Each row below holds a small network's activations on one input, seen along a few directions.
In each table, some parts of the input vary, and every possible input appears once, in random order.
Descriptions start from the smaller parts, as in this example, which fits no table here: line(6) and (point or line(9) or (values(2) and ring(5))).
Shared parts are said once, and a part with two or three values counts as separate values.

Other details of the inputs vary at random and push rows far along two fixed directions, the same in every table; ignore that.
These rows show it; all are for the same input, with only those details redrawn:
[-44 -27 -58  33 -69 -26  10  22   9 -47  -5 -16   9 -53  36]
[  7  48  94  10  39 -12 -50  11  -6  26 -12 -19  17 -24 -24]
[-26  46  78   9  39 -29 -48  18 -13   6 -29 -22  29 -56 -16]
[  8  47 103   5  46 -20 -49  18 -10  24 -11 -18  26 -26 -28]
[-12  26  72  -3  23 -25 -42  -5 -14  12 -15  -2  21 -28 -20]
[-11  -9 -16  23 -37 -14  -1  19   8 -22 -17  -8   5 -34  18]
[-48 -33 -61  26 -68 -27  10  19   6 -47 -10  -8  10 -54  37]
[ 61 -53 -15 -45 -30  39  10 -21 -16  19  27  29 -22  88 -31]

Rows:
r1: [ 62 -47 -44 -51  -1  44  32 -35  14  13  45  27  -3  72  18]
r2: [ 58 -35  22 -31  17  20   1 -53 -16  56   0 -10 -29  62 -24]
r3: [-21 -16 -18  10 -20 -38  11  -7  34 -41  20  -6   8 -32  30]
r4: [ -80  -30 -100   60  -47   15   31   18  -11  -39   -8  -11  -30  -43
   47]
r5: [-14  41  37  -2  16 -26   2   1  24  -9 -37 -10  49 -67  16]
r6: [ -4 -27 -10  23 -17  20   4  -8 -21  14 -21 -32 -12   2   1]
r7: [-10  84  55  25  87 -37 -61  25  10  -7 -37 -57  51  13 -24]
r8: [ 35   2  32 -21  18  11 -10  -7 -29  40  36  28 -23  75 -32]
r9: [ 15 -22 -76 -30 -40  51  43  -1  -8  -6  23  31 -23  60   9]
r10: [-38  10 -32  21  -2 -38  33  -2  12 -30  20  48 -18 -29   9]
r11: [ 56 -15  14 -26 -11  31 -12 -17 -21  22  17  15 -14  56 -26]
r12: [ 35   1  21 -67   7  51   1 -11   1  35  -6  21   0  63 -33]
r13: [-22  58  19  -8  54   2  30  27  16 -11  17  19   4 -27 -11]
r14: [ -54  -17 -121   67  -48   -6   73   18   12  -38  -20   11  -44  -50
   49]
r15: [ 61 -58 -38 -33  14  53   6 -19  17  41  38   3 -41  87  -7]
r16: [-11  26  44   4  31 -39 -23  -8   3 -10 -17 -12  29 -54   5]
What is each input in this table made of? -> point or (values(3) and ring(5))
Change only the values(3) part in r5. List by row number the other rows that result. -> r2, r16

Rows:
r17: [ 16 -33 -27 -36 -57  34  -5 -13 -20  -1  11  27 -18  47 -11]
r18: [-52 -24 -80  48 -69 -33  34  -3   6 -50 -23 -17 -11 -43  34]
r19: [  2  19   9  12  35  -6 -22   3  22   8 -17 -36  24 -15  -8]
r20: [-44 -19 -73  52 -49 -23  42  32  13 -54 -14  -1 -30 -54  25]
r21: [  9 -39 -50 -25 -75  23  21   1  -4 -18  -9  19 -12  48   1]
r22: [-40 -12 -80  50 -39 -33  42  19  22 -57  -9  10 -23 -56  28]
r23: [ -5  44  96  15  72 -43 -56  -8  -7  23 -13 -23  25 -37  -6]
r24: [-28  86  98  10  46 -40 -47  11   1   0 -31 -28  53 -48 -19]
r25: [-41   8   2   4 -17 -14  37  -9  18   1 -19  13  11 -86  32]
r26: [-24 -24 -17  28 -24 -29  -9  22   8 -15 -27 -26   2 -30   9]
r27: [-62 -11 -65  60 -65 -17  25  18 -17 -31  -6   3 -23 -62  24]
r28: [-21  -1 -20  11 -29 -30  -2  -3  20 -54 -11 -10  29 -43  36]
r29: [ -8   0  23  23   1  -8  -8 -11 -14  13  11 -12 -14  -1  10]
r30: [-24  46   9   6  39  -3  10   7   1   4 -17 -15  14  -9  -8]
r31: [ 46 -17   6 -37   8  57   3 -16 -11  40  -1   1 -26  94 -34]
r32: [ 21 -69 -74  -4 -48  -8  23 -11   7  -6   6   5 -18  41   4]
r33: [ 40  22  65 -36  24  23 -27 -22 -17  29  27   7   1  53 -26]
r34: [ 31 -66 -32  -4 -33   8  13 -13  -1  16  33   3 -22  45   7]
r35: [ 55  34  67 -13  63  12 -16 -24 -33  59   4  25 -11  57 -59]
r36: [ 50  11  53 -27  46   3 -29 -38 -26  46  17  15 -23  65 -30]
r37: [ 62 -17  48 -61  14  33  16 -45 -21  63   9  21 -12  24 -22]
r38: [-40  39 -20  20 -19 -39  13  12  20 -45  -9  13  27 -42  39]
r39: [-18  85  99  23  85 -44 -48   2 -10  29 -10  -5  16 -41 -13]
r40: [-24  36  28   3  52   9 -11  31  -9  15   6  -2   3 -26 -14]
r41: [-45  24 -17  23 -29 -17  14  14   9 -38   4  10  15 -43  38]
r42: [ 58 -59 -27 -41 -40  26  43 -38 -15  17   5  16 -13   2   9]
r43: [-41 -42 -59  48 -66 -29  14  15   1 -46 -34 -22  -9 -45  35]
r44: [ 39 -46 -23 -33 -45  24   6  -5  -9 -10  -8  19  -1  57  -7]
r45: [-37  27 -18  22  -8 -38  22  30  26 -50  -9   6  30 -54  11]
r46: [ 49 -33 -41 -23   6  24   3 -22  23  15  20  -7 -10  54   3]
r47: [ 18 -37 -38   8 -27  26  33 -20 -17  14  33  34 -38  49   6]
r48: [-26  -3 -26  16 -42 -32   6   8  10 -51 -23 -16  36 -41  21]
r49: [-19  84 117   3 120 -12 -39  21   0  40  16 -24  21 -35 -27]
r50: [-15  38  13  -8  68 -14   2  13  18   0  13  -2   4 -13  -2]
r51: [ 23  -3 -31 -31  23  25  25 -20   1  17  17  23 -16  68   1]
r52: [ 47 -35 -14 -30 -33  16   4 -11   7  -3  35   4   0  42   1]
r53: [-35  25 -11  21  20  -7  21  41   6 -21 -16 -18   0 -40   4]
r54: [ 49  18  67 -13  45  22 -13 -10 -36  54  -1  18 -29  61 -56]
r55: [ 47 -18   7 -34  15  56   4 -24 -11  45  31   4 -28  89 -10]
r56: [ -4   9  16  16  14  14 -19   8   3   3 -33 -29   9  -7  -2]
r57: [ 27 -50 -23 -46 -18  32  57 -31  43  15  27  53 -30   8  -4]
r58: [-23  90  98   2  52 -45 -56   4   6   0 -13 -25  43 -47  -5]
r59: [ 53  -4   4 -46  30  37  -1 -38  -1  38  20   8 -23  90 -15]
r60: [ 18  36  91 -20  46 -28 -25  -3   9  37 -14 -27  23 -83  -6]
r61: [ 63 -32 -16 -26   7  45  -7  -4   4  37  -2  -2 -15  75 -19]
r62: [-21  36  29   4  47  11  -1   5  -4  22  10 -10   4   0   3]
r63: [ 59 -27  -5 -40  32  39  -4 -40  -1  25  18   6 -12  79 -12]
r64: [-21 -12 -13  24   2   7  -2   3   7 -11  -4 -27  10 -30  34]
r65: [  1  66 108  18  91  -8 -64  13  10  47  -2 -49  36 -44 -13]
r66: [-36  54 102  25  46 -22 -61   5 -31  34 -15 -30   5 -47 -30]
r67: [ 44  30  77 -41  59  20 -13  16  -9  27   9  26   8  50 -56]
r68: [-13  58  93   3  41 -39 -60  33  12   2 -36 -33  53 -53 -17]
r69: [-37 -14 -24  11 -55 -12 -14  15  -5 -44 -16  -7  21 -55  25]
r70: [ 54  -1   1 -44  55  35  22  -5  -6  28  22  21 -18  79 -42]
r71: [-48  89 101   8  48 -26 -57  25 -21   9 -19  -3  37 -67 -22]
r72: [ -5  13  10  10  31   0 -14 -10   8  -3 -22 -32  20  -9  -8]
r73: [-39 -34 -62  46 -50 -38  18  -4   6 -49 -26 -20   4 -49  34]
r74: [-42  24 -29  24  -6  -7  12   2  13 -22 -31 -32  13 -26  15]
r75: [ 27 -19 -14 -35  -1  26  24 -10   9  -5  49  45 -14  49  -9]
r76: [ 29  -7 -24 -24 -23  17  32  -9  -8  -2   7  35   6  65 -18]
r77: [-53 -43 -54  46 -66 -20   0  11 -14 -34 -13 -16 -10 -53  29]
r78: [ 24 -66 -39 -11 -41  13  -3  -5 -12  17  21   8 -27  42 -12]
r79: [ 37 -47 -28 -35 -48  23 -10  -2  -3  -2  18  16   1  36  -9]
r80: [-16  -3 -11  25   0   9 -22  23  11   1 -14 -28  16 -37  20]
r81: [-59 -31 -67  47 -76 -26  25  14   2 -45 -32 -22 -22 -41  32]
r82: [-28  41  29   3  37  15 -15  19 -24  26  -8  -2   7 -15 -10]
r83: [ 54  16  61 -34  34  -4 -32  -9   0  27   6  -5  33  39 -47]
r84: [ 28 -46 -82  -5 -27  11  41 -17  18 -18  35  52 -49  42  10]
r85: [ 21 -24 -21 -41 -15  34  10  -1  -8   0  33  50 -14  42 -24]
r86: [-43  30 -14  21   5   1  19  28  -3 -11 -31 -16   6 -27  11]
r87: [-48 -19 -66  50 -38 -20  37  17  19 -43  20  10 -23 -52  39]
r88: [-36  33 -12  15   4 -43  11  20  33 -51   7  13  23 -55  27]
r89: [-52  15 -33  23 -48 -18  21  34   0 -44 -35   7  22 -45  22]
r90: [ 38 -25  -8 -36  -2  65  -5 -17 -23  43  13  15 -29  82 -22]
r91: [-44   9 -11  39  -8 -18   0  23  -5 -18   8   6 -23 -57  -8]
r92: [-13   5 -18   5 -23 -41 -11   9  27 -39  -2 -18  29 -45  30]
r93: [-21 -26  -3  40 -22 -19   1  -2  -8 -10   2 -16   2 -32  31]
r94: [ 50 -48 -17 -34  -2  65  -9 -17 -20  33   7  16 -20  75 -10]
r95: [ 37 -57 -42 -19 -21  -9   9 -19   9  10  23  16 -18  50   9]
r96: [ 28 -59 -51 -18 -60  24  24 -18  -4 -30  20  17  -5  38  25]
What is each input in this table made of? -> line(5) and (point or (values(3) and ring(5)))
Changing only the line(5) part turns r34 into r29. The same change can be made to r92. Which row results? -> r58
Changing only the line(5) part turns r72 into r74. The same change can be made to r63. Which row results? -> r59
Changing only the line(5) part turns r22 into r18. The same change can be made to r91. Which row results? -> r66
Change only the values(3) part in r95. List by row number the other rows that result. -> r46, r92
Start at r58 and move only the ring(5) part, one step at a time. The first step leads to r33. Which rows follow, in order? -> r17, r21, r24

Rows:
r97: [ -9  42  61   5  47  -8 -32   0 -17  31 -20 -21  10 -21 -24]
r98: [ -1   1   2 -20   5  14  16   0   0  12  -1  -1  -9   6  -4]
r99: [ 20   2  -8 -18  27  10   0 -21   2   9  18  10 -20  30  -2]
r100: [-19  -4 -28  -1 -27  -4  -4   5   6 -21  -9  -6  11 -19  14]
r101: [ 32 -16  18 -19  -8   3   0  -9  -6  10  16  14  -4  19  -8]
r102: [  0  24  45   9  19   0 -12 -11  -7  15 -10 -11  13 -18   0]
r103: [-20 -16 -32  17 -25  -5  -1   5  -3  -8 -14 -19 -10  -8   7]
r104: [ 21 -22 -17 -11  20   8   4 -26   3  21  26  10 -10  34  -5]
r105: [-21  14   2  23   0   0  -3  17   8  -9  -1 -19   2 -23   8]
r106: [ -8  -9 -25   1 -16  -4  10  -2   4 -20   3  28 -11   0  -1]
r107: [  5  -2   3 -11  -3  14 -11  -1  -5  -6   7   3  10  14   2]
r108: [  8  10  38   3  12 -15 -19  -2   4   7 -14 -11   3 -10  -8]
r109: [ 17 -33 -11  -9 -11  26  -2  -8 -26  14  20  13 -15  40  -2]
r110: [ -9 -17 -23  16 -13 -10  -2  10   2 -13 -16 -11 -11 -10   6]
r111: [-18   8 -16  14 -11   2   8   6  10 -20 -11 -12  15 -16  21]
r112: [  0  46  82  -7  58   1 -39   5   0  39  -7 -21  10  -5 -35]
r113: [ -9  -5 -17  17  -2  -8  13   6 -10  -8  -4  -6   3 -21   5]
r114: [-14  -8 -30   5 -24  -8   0   8  10 -28  -9   3  12 -24  13]
r115: [ 11   2  -1 -15   9   3  15  -3  -7   4   0  19  -9  22  -7]
r116: [  2  14  16  -1  -1  -2  -5 -16  -3  15 -13  -3   7 -13  -3]
r117: [-28   5 -17   6 -18  -2   3  12   8  -4  -2  -2  -1 -32  14]
r118: [ -9   4 -16   6  14   0   0   2  24   9   4   5  -5 -14  31]
r119: [ 38 -18 -21 -22  -8  23  18 -14  -7   7  28  35 -21  54 -17]
r120: [ -8  -8 -40  -4 -13  -8   4   0  15 -31   2 -18  -2 -14  27]
r121: [-14   4  -3   8   3 -14  -7  12  10 -20 -19 -12  18 -18  10]
r122: [-10  15   0   4   6 -13   2   9   8  -9  -7 -10  26 -24   7]
r123: [ 21 -17 -17  -8  -9  20  -1  -4   2  -1   6  -2   1  43   2]
r124: [-10  -7 -25   0 -15   1  30  10   9 -13   3  -1   0 -19  11]
r125: [-15  -1 -20  19 -14  -9  12  20  17 -15   3  -8   2 -24  11]
r126: [-17 -12 -24  14 -41 -16   4  -5   8 -14 -16 -15   0 -18  15]
r127: [-13 -13 -17  16  -1  -2   9   2  -4 -11 -19  -4  -6 -23   2]
r128: [ -6 -13 -21  26 -12   5   0   6  -7  -8  -4 -16 -10   4  10]
r129: [-12 -15 -20  25 -35  -9   6   0   6 -17  -7 -14   1 -16  25]
r130: [ -7  28  31  -7  22  -5 -20  -1  -8   8   3  12   0   2 -17]
r131: [ -2   9  -2  12  -9 -13   9  -3   1  -7  -7  -4  12 -32  10]
r132: [ 61 -31  -3 -49  12  41  10 -24  -5  28   9  27  -6  83 -28]
r133: [-23  29  12   5  13 -14   2   7  -3   1 -14   0   5 -17   5]
r134: [-20  10   0   9  10  -2  13  10  10 -11 -11  -2   6 -37   2]
r135: [-26  -3 -27   9 -22 -11  -3   6   9 -19 -16 -17  18 -14  14]
r136: [ 27 -16 -17 -11  -7  18  13 -15  -6   8  22  23 -17  65 -14]
r137: [-11   6   4  23   6 -23  -7  17  -1  -6  -8 -18   4 -23   5]
r138: [ -1   4  14  -2  11   7  -5   7   7   7   3   9  -2 -12 -10]
r139: [ 23 -19 -18 -21  -9  16  10 -15  -4  12  12  21 -22  63 -20]
r140: [  2 -13 -29  -2 -22  -1   5   9   6 -22   4   3  12  -8  11]
r141: [-13  20   2  18   1 -27   4  14   9 -12   0  -5   8 -15   3]
r142: [-11   6 -17   7 -11   1  24   4  -4 -13   3   7  -7   9  15]
r143: [ -2  -8   1  -5  -6   4 -14  -3 -17  13  -1   1  -9   4 -10]
r144: [-21  -7 -30  30 -16   5  14   4 -11 -16  -8 -13  -6 -20  19]
r145: [ 26 -43  -7 -24 -34  19  10 -17 -12   7  20  17 -11  39   5]
r146: [ 12   5  12   2   3  -1   1 -11   1   3 -14   5   3 -10  -1]
r147: [-19 -22 -24  13 -23 -11   1   8  -1 -18  -7   5  -6 -24   8]
r148: [-21  15   1  18   2 -28   1  10  12 -15 -10   0   3 -18  -1]
r149: [  6  38  36  -2  34  -9   2   4  -7  11   2   6   5  -2 -15]
r150: [ -5  -2   4   5   8   3   1   8  13  -1  -3  -5  -2  -8 -11]
r151: [  5 -15 -11   3  -7  -3   1   6 -11   4  10   8  -2  -1   3]
r152: [-17 -13  -8   7  -5 -22   6 -16  15 -16  12  -8   2 -26  15]
r153: [ 10  54  97 -16  74  11 -27   3 -13  40   3 -13   7   5 -33]
r154: [ -5  44  60 -12  43  -5 -29   2  -2  22 -18 -17  27  -9 -13]
r155: [  9  26  55   7  25 -24 -25   4  -1   9  -5 -17  17 -20 -10]
r156: [ -1  -7 -32   8 -19 -11   8  15  12 -22  -1  -7  14  -5  17]
r157: [  5  29  62  -9  42  14 -27   5  -9  35  12   2   3   9 -19]
r158: [ 23 -26  -3 -26 -26  11   0 -16 -10  12   8  11 -12  24  -5]
r159: [ 33 -26  14 -29 -12   9  -2 -13  -6  12  10  19 -12  28 -12]
r160: [ 22  12  30 -15  26  16 -10   5  -4  28  18  11   0  10 -19]
r161: [ 37 -37 -25 -32 -19  39  21 -25 -14   6  36  43 -30  84 -16]
Changing only one part turns r153 into r111. The same change can be made to r138. Which row results? -> r114
Changing only one part turns r108 into r150. The same change can be made to r158. Which row results? -> r117
What is each input in this table made of? -> values(5) and (point or (values(3) and line(4)))
Change only the values(5) part in r124. List by row number the other rows that result. -> r113, r122, r131, r149
Change only the values(5) part in r151. List by row number the other rows that result. -> r101, r119, r140, r160
Change only the values(3) part in r135. List by row number the other rows that result. -> r100, r154
Change only the line(4) part in r137. List by row number the other rows that result. -> r103, r110, r128
